A small network was trained on invented records. Each row is its activation on one of them, seen along a few directions.
Each row is followed by the record's values for the fields W, U, C, Z, K, M.
A field that a record lacks is left out.
The largest differences between rows may come from other fields.
Random noise pushes rows far along 17 fixed directions. That doesn't count. These rows show it; they differ only by the noise:
[ 360    1 -104 -493  -40 -181  144 -393   39  148 -165  135  233 -162
 -174 -361 -275  -64  259   21 -186 -139   42   17 -257  197  203  -99
 -178  251  392  140  170   10  -43  305  -88]
[ 123 -234  452   88  -66   -2 -107  223  -11    3 -163 -172   81  104
 -136 -212  282  247   45   76  266 -241  109 -262  -91   80   61 -111
  262   -2  -57  -38   57  -33  -74  191 -301]
[ -42 -265  130 -276  -27  160  -21   22  -20  -60  296  133   98  153
  -19 -203 -334 -266   -4 -209   76  145 -172  191   -6    2  -53 -124
  -86  308  172    7 -121    8 -344 -152  148]
[ 117  466 -173  -46   42  -93 -274  -49  135   53 -279  -96   93 -130
  188  591  -18   -2 -423   31  289  -43 -115 -179  -53 -236    3  124
  346 -291 -226 -234  121  195   80  203  -40]
[ 108  -79 -268  187 -196  133 -162  350  400   85 -244 -109  -82 -284
  -60   58  157  -93   99 -345  338   51 -232 -130  286 -228 -163 -297
  -29 -164   62 -363 -334  -30  244 -391 -107]
[-295  177  168  391   -8 -200  470  211  336  -79 -369   30 -161  187
   98 -191   35  117   24    2 -212 -168   -2  255   79  151   16 -384
   55  127  -54  105  300  -36  140 -306   34]
[-116   42  174 -211  -36 -315  311  165  225   84 -184  152  122   42
   -5 -303  -39  118   -6 -126  161 -192   57  -38 -465  133  129 -209
  376  355   19  -38  208  129 -248  274 -229]
[-239  -35 -139  -42  186   83  -75  405   67   95 -190  -90 -219  -32
  436  120  342   11   19  505  115  -44    0  332  102   23  -59  439
  151  212 -231  154  235  144 -270   85  433]
[ 376   98 -230 -365 -126  -98 -119 -154  124   56   75  242 -167   66
   76  -17 -137 -216 -162  188  172   24  559 -219  -73   76   32  650
  279  190 -301 -296  159  280  -72 -266  342]
[ 167 -362  -72  403   55 -198 -222  476   97 -246 -394 -111  111 -122
   32 -227  -97 -113  -65   11   93  107  221  104  -94  262  373  314
   22  226  -79  187  143  239  112 -483    9]
[-189 -166 -366  234   97  -76 -106  407  161  -80  -27  -52 -107 -168
  349  550  247  216 -429 -510  167   51 -241  288 -308 -396 -100  245
  103 -158 -179 -400 -632  340   50  120 -248]
[ 514 -137 -105 -167   82  201 -367 -379  -95  220  100   40   94  -80
   25  208  133  212   -8  197   75   40  -38 -290  -24 -473  141  234
 -100 -473   83 -100   -6    3   89  122  -44]
[ -18 -124  316 -181  -27 -228 -129   21  295  -92 -472 -279   48 -127
  133  -41  -73  342   75  339  -20 -437 -130   -1 -216  241  331   27
  179   74  -68   42  330 -210   76  348  148]
[ 218 -347 -215  173  149    5  -50  156  -47   32   79 -152 -154   33
  -53 -146  314   30  -29  150   60  -10  126  -34 -115  -70  113  365
  -53   16  -80 -122 -185 -115  204 -282  -84]
[ -41   56 -115 -508 -409  102    0  -86   81  365  470   80   14 -134
 -205  139  230  236  230 -290   33 -110   15 -313 -163 -276 -297  -68
  -29 -248 -262 -491 -549 -186 -179  377   72]
[ 161  211  236   15 -324  145 -352   10  -52   99 -230 -391  384  -42
 -352   22 -179 -178  221   77    0  -39 -222 -173  348  178   84 -359
 -194 -275 -139   45   52 -273  -10  -21  125]
[ -78 -182   23   80   43   45  239  411  181  -77 -193  -19 -116   65
   58 -152  449  174 -219 -176  266 -138    9  304 -216   13 -176  -28
  259  331  -26 -205 -239  105 -134  -12 -317]
[-127  206    0  135 -134  163  154   37 -113  417  -48 -310   44  178
 -228  -10  529  187  317  187 -239 -142 -286    0  126 -161  -64 -304
 -203 -355 -217 -208 -198 -375  -20  128 -154]
[ 212   39   75   14  160  -11   28 -229   54  -62 -145  -98 -207  178
  171   29   -6   39 -124  455 -127 -193  123  144  120   88   87  268
  -21   -5  -57  118  317  -78  187  -84  282]

[ 283 -156  182    9   89  293 -175  -56 -576  188  290 -248  256  168
 -390 -111  527  145   82  247   20  -21  114 -214  -50  -72  -62   58
 -132 -191  -17  159 -167 -225 -129  294 -359]	(C c6; Z z2; M m1)
[  47 -120  118  273 -288 -101  -21   96   71  -84 -308 -204   18 -164
 -186  -27  106  269  238 -251 -283 -184   90    3   84  219   64 -183
 -238 -236  -50  -93 -344  -50  301   87 -223]	(C c6; Z z1; K k2; M m2)
[ 191  116 -132  -87 -150   79  -72   97  316  168 -263 -275 -155  -90
  254  283 -268 -294   27 -212  172 -118 -402  464  376   37 -161 -168
 -259 -163   41 -109 -365  156   76  275  259]	(C c6; Z z2)
[-115 -352   40 -101   -8  -13 -179 -130  -75 -286    3   95 -204   13
   92   89   57  129  -59 -255  -92  -86   33 -148  -83  -33  -99  199
  147  171  228 -485 -342  175   36   41 -383]	(W w2; U u2; Z z2; M m1)
[ -80   28   76  273 -130  -23 -192   43 -293 -316   -8  -39  332 -430
 -458 -101  147  170  140  -15 -162  157  367 -418   44  299   53   -1
  -94  -75  -19  350  131 -213  190 -142 -132]	(W w1; U u2; Z z1; K k1; M m2)
[ -42 -552 -139 -124   21 -238 -168   39  112  -38 -221  -64 -169   19
  238 -203 -427 -245  306 -166 -205  -36 -303  144  -92  136  388  187
 -140  268  293 -342 -237  207   32  -69 -108]	(C c4; Z z2; M m2)
[ 353   94  147  190    1 -121  107 -122   63   -3 -106 -471    5 -114
  -84   81  -75   93  -92   78   58 -314  -80  281   26  246   49  -12
 -310 -258  -40  345  -86 -223  390  478  170]	(W w1; U u2; M m1)
[ 120 -478  115  194  -27   98 -221  546 -371  299  120 -399  -58  152
  -42 -250  260 -260  401  116  196   18   33   73  196  218   52  252
 -198  -17 -141  113 -409  157 -234  291  -63]	(C c4; Z z2; M m2)
[ 250  -42  -34 -295 -285 -145  458  -49  295  212  183  265  -88  111
  -31 -216 -120   52   39 -492   17 -184  237  257 -265   34 -199 -151
 -117  148   10 -154 -401  247 -115  275  -11]	(C c6; Z z2; M m1)
[-163 -129  113 -150 -284  230  179  -64  393 -223  267  422 -101  -35
   -5 -177 -270  -10  -35 -410  120  203   12  146  132  -86 -221 -192
  -20  239   92 -149  -49  -28 -162 -525  383]	(W w1; U u2; Z z2; M m2)
[ 209  -44 -309  255 -103 -148  148   57   61   48   -4 -204  192 -124
 -315  -36   28   22  -84 -468  -72   41 -149  187 -296  -42  146  -88
 -318 -155  -41 -162 -513 -112  300  -75 -308]	(C c6; M m2)
[-132 -263  102  209  -15  -20 -327  248 -294 -118   67  -32   50   19
   20   59  -48  -93  102 -140  -64  174  107 -172   99   71   82  159
   -6  -59  -52  -14 -174  252 -105  -47 -161]	(C c6; Z z2; M m2)
[ 250 -139 -128 -407 -384  138 -176  102  185 -124 -238  353   65 -349
  -27 -189   58  -18  106 -297  246   60  433  -13   30  182 -232  246
  148  409  105 -219 -134  502 -319  -31  -13]	(W w2; U u1; Z z2; M m1)
[ 169  160  107  102  -95  153   46  -81    0 -312 -334   19  -47  150
   92  216   89  116 -482 -149  -19  -19  200  457   36  175 -104  224
  138   45 -181 -212 -193  330  -48  -47 -147]	(W w1; U u1; Z z2; M m2)
[ -56 -183 -483  318  338 -257  135  150 -244 -121   24 -184 -197  124
   -1    2   63 -347 -181 -244 -190   57  -72  215 -162   65   16  227
 -142  268  195 -216 -455  132  302 -211 -489]	(C c6; Z z2; M m1)
[-390 -311  278  225  -28 -198 -121  143 -328   63  557  -37   34  296
  112  111 -317   30  204 -127 -375  114  -17 -100 -114  -54  240  144
 -218 -266 -293  114 -179   78 -182  139  194]	(C c6)
[ 101 -167   49 -254 -310   67  151 -120  478   -5 -350  311 -131  -32
   59 -323  -28  286  260  -68 -198  -79  107  143   11   21  118 -120
    9  103   64 -317   30   24  -19 -329   92]	(C c4; Z z1; K k2)
[  75  195  110 -252 -274  362 -304 -223  -75 -104    4  102  207 -323
 -161   75 -107  -73  208   65   24  172   73  -99  482  112 -236 -120
 -185  -77  126  252  164  -61 -161   28  346]	(W w2; U u2; Z z2; M m1)
[ 221 -145  -38 -427 -117    0 -204 -291   30    4  320  343  -84 -390
   57  236  -53  265  126 -280   59 -105  333 -477  -24 -210 -298   28
  -14 -217  257    5 -207  195  124  492  -24]	(C c6; Z z2; M m2)
[  -3  371 -136   48  -75 -290  379  330   38  154   36   91  161 -257
 -241 -209  104  -29   63 -119  141    9  445 -102 -219  303  -99 -161
  108  102 -194  452  143   52   19  225    7]	(C c4; Z z2; M m2)
[  86 -233  -12 -109   44 -245   51 -399 -395  140  319  -70 -103  318
  -52 -168 -148  -52  232  208 -522  -60  163  -59 -234  159  371  509
 -260  -23  -84 -143 -128  -35   19  185  -21]	(C c6; Z z2; M m2)
[  27  -50  -54  145    3    2   77  174  -54   68 -102  -96   49  182
  122  -44 -165 -280   12 -111  -77   90 -142  520   81  135   74   45
 -251  129   -5  146 -108  284 -178    6  105]	(C c6; Z z2; M m2)
[-159  452  -73 -147  -98   29  272 -281   36  348  -42  322   46  -87
  129  148   93  253  266   64 -292   47  -42  -13   72 -252  -68 -252
  -78 -333    5   95  217  127 -165  342   91]	(W w2; U u1; Z z1; K k2; M m2)
[-224 -360  433 -134  162  365 -405   94 -136 -484  173  -14   89 -200
  153  211   24  249 -258   64  237   45 -133   26   93  -27 -188   21
  156   93  148  282   46 -136 -201  139  143]	(W w2; U u1; Z z1; K k2; M m2)
[ 140 -363  -82  -62 -365  -16 -334   58  368 -144 -304   57  107 -373
  -89   -6  -62  275   77 -429  127   39  -79 -190 -182 -115  240   87
   80  -99    5 -576 -345   69  103 -219 -177]	(W w1; U u1; Z z1; K k2; M m2)
[-333 -139  110  608  -81  -60  -23  264  -16 -444  -61  295   -3  -30
   -3   53   15  245  -98 -328 -317  250  341 -121   75   -3   17  -80
   39 -114 -127   45  -11  178  157 -640 -176]	(C c4; Z z2; M m2)
[-329   65  -41   81  -69  -45 -148  481 -175  298 -122 -183  325 -253
 -130   -6  288   30  403   -1   54   58 -196 -217  -26    1   30 -288
    2 -105  -67  182  -13  -14 -263  366 -196]	(C c6; Z z1; K k1; M m1)
[ 469 -584 -109 -132   70  418 -123 -360 -153  -43   -8  444   73  260
   21 -173  444  479 -161   -2 -237  176  159  181 -328 -510  156  369
  -62  -22  188 -437 -248  223 -226 -434 -473]	(C c6; Z z1; K k2; M m1)
[ 157    2 -305   84  335 -362  376 -216 -204  352  204   15 -369   57
  111 -147  148  -33  307  294 -279 -170  249 -155  -90   10   92  246
 -200 -112  181  227   68   61  362  383 -141]	(C c4; Z z2)
[ 224  376  331   94 -110 -186  353 -400   58  224   69   87  -43  444
 -107 -123 -214   -7  -91  -44   39  -76  112 -182  -56  -30  172 -172
  156 -257 -150 -169  218   85   59   74 -101]	(W w1; U u2; Z z1; K k2; M m1)
[ -51  230  -99  255   13  -77  294    7  134   82  132  110  -32  119
 -174 -128    6  -76 -113 -158  138  176  -14 -173  -69 -168   39 -205
  145  -88  -92 -145   86 -129  148 -419 -116]	(W w1; U u1; M m1)
[-400   -1  387  169 -254  300  204  444  -50  -10   78 -114 -141  224
 -192 -168  549  162  171  -90   28 -113   88   68  300  150 -455 -386
  102   85 -245 -120 -277 -185 -231  -59 -110]	(C c6; Z z2)
[ -68    9   88  139 -103  -96  357  -27  -39  -59   24  -46  314  -40
 -545 -430  191  253   88 -145 -202  -64   38 -104 -363  144  101 -381
 -100  112   38   61  -29 -459  112 -160 -347]	(W w1; U u2; Z z2; M m2)
[ 189 -448   87 -166   61   65  -78 -186 -144 -270  360  207  -66   74
  -40 -152 -229  -50  -87 -241  -80   89  231   37  -74   38  -56  155
 -138  211  259   42 -234   79    6 -139  -20]	(C c6; Z z2; M m1)
[ -64 -218   55  304   90  227  -34  180 -253  -31   33 -299   45  316
 -136 -225  137 -210   84  259 -200   94 -179  344  209  117   62   37
 -317  122  -73  134  -57 -251  -81 -427  111]	(C c6; Z z1; K k1; M m1)
[ 346   65  182 -186    5  131 -119 -175 -166 -156  -91   99  127 -141
  -40  -54 -151 -196  -55   37  190   13  254   79  239  280 -177   52
  -31  197  297  404  217  294 -140  290   43]	(C c6; M m2)
[-492   18  165   -1  -89    2  240  346  197 -108  -25   40   26 -116
  102   -8  123  244  -26 -195   36  -56 -124  284 -138   73 -150 -230
  120  200 -105   97  -45  -40 -228  160  110]	(W w1; U u2; Z z1; K k2; M m2)
[-425   11  148  236    3   48 -229  421 -117 -313 -108  202  348  -51
  106  227  -63   62 -263 -305   22  291   -3   50  -98  -59  -35 -145
  236   98  -90  160   83  347 -363 -178 -176]	(C c5; Z z2; M m1)
[ 377 -164 -445   43   72  -97 -193  -33 -160 -228 -150  152   21 -355
 -101    9  339  201 -150   94 -128   37  662 -157 -252  100   48  660
   16  107  -25   13  -55  219  269 -200 -219]	(C c2; Z z1; K k2)

Here are new rows. What are their fields?
[-138  145   87  -71   40   -7 -157 -256 -231  -49 -235  164  -17  346
  332  340   97  143 -157  215 -350  -90   89   71  -24 -119    4  338
  186   18 -101 -276  199  457 -307  157 -143]	(C c6; Z z2; M m1)
[-271   30  -30  258  225  -50   52  -93 -283 -330  103  164 -223  227
  -12  124  286    3 -329  -79  -90   70  213 -255  -29  -79 -190  174
  327  190   90 -347  -39  122   94 -285 -544]	(C c6; Z z2; M m1)
[ 148  -42 -243   93  -79 -236  -44   68   75 -287   62  138 -114 -355
 -121   18   87   95 -160  -85   49   11  654 -283 -148  219  -42  468
  116  100 -187   18  -34   76  335 -219   83]	(C c6; Z z1; K k1; M m2)
[ 506  126  199 -236   97  294 -242 -267 -186 -114  183   89  -14  111
  -87  105  -99 -377 -375   23  564    4  207 -269  336  -38 -425  -19
  223   97  268   72  104  174  -62   71  -84]	(C c6; Z z1; K k1; M m2)
[ -92   24 -213  139  276  -91   79 -169    5    8 -419  130 -242  -94
  273  223  437  337   -6   32 -189 -159 -122  -83  -52 -304  -53  -18
  160 -107  381 -276   15  237  234  218 -637]	(C c4; Z z1; K k2)
[-153 -211 -296 -113  331   86  234  286  278  144  241 -176 -210    3
  136 -237  -83 -329   19  206  260   50 -479  369  -15  -92    6 -130
 -134  324  143  206   17 -484   58 -295  414]	(C c6; Z z2; M m2)
[ 393  198 -402  121 -163   -5  180 -334  459   -8 -426  555  -56 -454
 -196 -142  390  511  136 -104 -163   36  492 -505   21 -345  -45 -224
   48 -280  237 -184  287   -3  562 -635 -309]	(C c6; Z z2; M m2)
[ 501  -64   77 -119 -156   99   95 -118  142  369   21  136 -111  -33
 -168 -355  133   16  390   67  233  -82  245 -335  218  -90  -67 -218
  -71 -193  177   46   54    2   90   73  -42]	(C c6; Z z2; M m2)
[-487  124  117 -175 -215  294 -369  -85  -87 -302 -463 -266  180   51
  -83  250  -13    2    9   61 -388  -11 -558  135  226  145   32 -221
   73   85  -73 -596 -177 -316 -194 -245 -191]	(C c4; Z z2; M m2)
[ 674 -101   43   99 -226  151 -369  102    7  112 -682  -98  229    1
 -153 -211  -45 -392   83 -286  478   79  -54  -91  297  101   92 -127
   89   45  339 -356 -167  614 -134  -55 -633]	(W w1; U u2; Z z2; M m1)
[-241   43 -315  -80   82  -17  -98 -100  -43 -170  168  139  162 -284
  -53  164  -32  112 -133  -16 -145  199  -77 -117 -250 -185   69  143
    1   14  -31  -25   42 -208   49 -239   89]	(W w2; U u1; Z z1; K k2; M m2)
[-279  115 -139  195  -87  312  -15  351  142  140 -200  135  344  -54
   19   86  342  289  -15  -66  -38  312 -323  273  -80 -423   57 -310
  -12 -200 -232  -12   25  -36 -327 -387  -12]	(C c6; Z z2; M m1)
[-406  -47 -314 -299  328 -131  148 -368  114  -13  140  528 -447  -39
  414   70 -183 -141  165  -69 -185  108 -195 -254   80 -356 -133  -72
  164  249  616 -293  199  182   53 -118 -127]	(C c6; Z z2; M m1)
[ 209  265 -137    6  131 -288   91  116   19  690  147  -59   98  278
  170    5 -215 -342  101  190  323   51 -150 -139 -174 -271  290   42
   75 -238 -214  140  290  277 -204  325  165]	(C c6; Z z2; M m1)
[ 125   61   24  271    3 -129  136   50  120  247 -326  -91 -146  143
   23 -197  189   87  256  303 -100  -92  103  -75  106   27  264   -8
    1 -187 -117   13  271  -20  182 -131   -7]	(C c6; Z z2; M m2)
[ 402 -262  322  241  207  179  -72  -97 -289 -175 -111 -175   30  195
  -40    3  395  366 -275  184  -13 -184  203  155  -76   17   15  146
  -36 -149   58  209  -76   23  117  217 -382]	(C c6; Z z2; M m1)
[ 286  273 -315  372  -94  -96   66  205  302  280 -425   28  172 -194
  -48   76  199   89  -10 -226  215   84  -56  -60  -31 -294   96 -276
   -2 -360  -56  -50   28  223  203 -144 -276]	(C c6; Z z2; M m1)
[ -38   82   41  279  -42  276  -50   89   65 -360 -109 -237   78  -76
  -86  251 -125 -118 -248 -276 -103   39 -270  496  412   92 -318 -399
 -376  -49  112  212 -273 -197  212 -288  142]	(C c6; Z z2; M m1)
[ 314  -38   94   85 -197   51 -189 -354 -112 -308   80  115  -56 -126
  -24  240 -353  -65   22 -311 -332  -40  363   21  458  160 -303   14
 -472 -190  246  238 -189  264  297   33  174]	(C c6; Z z2; M m2)
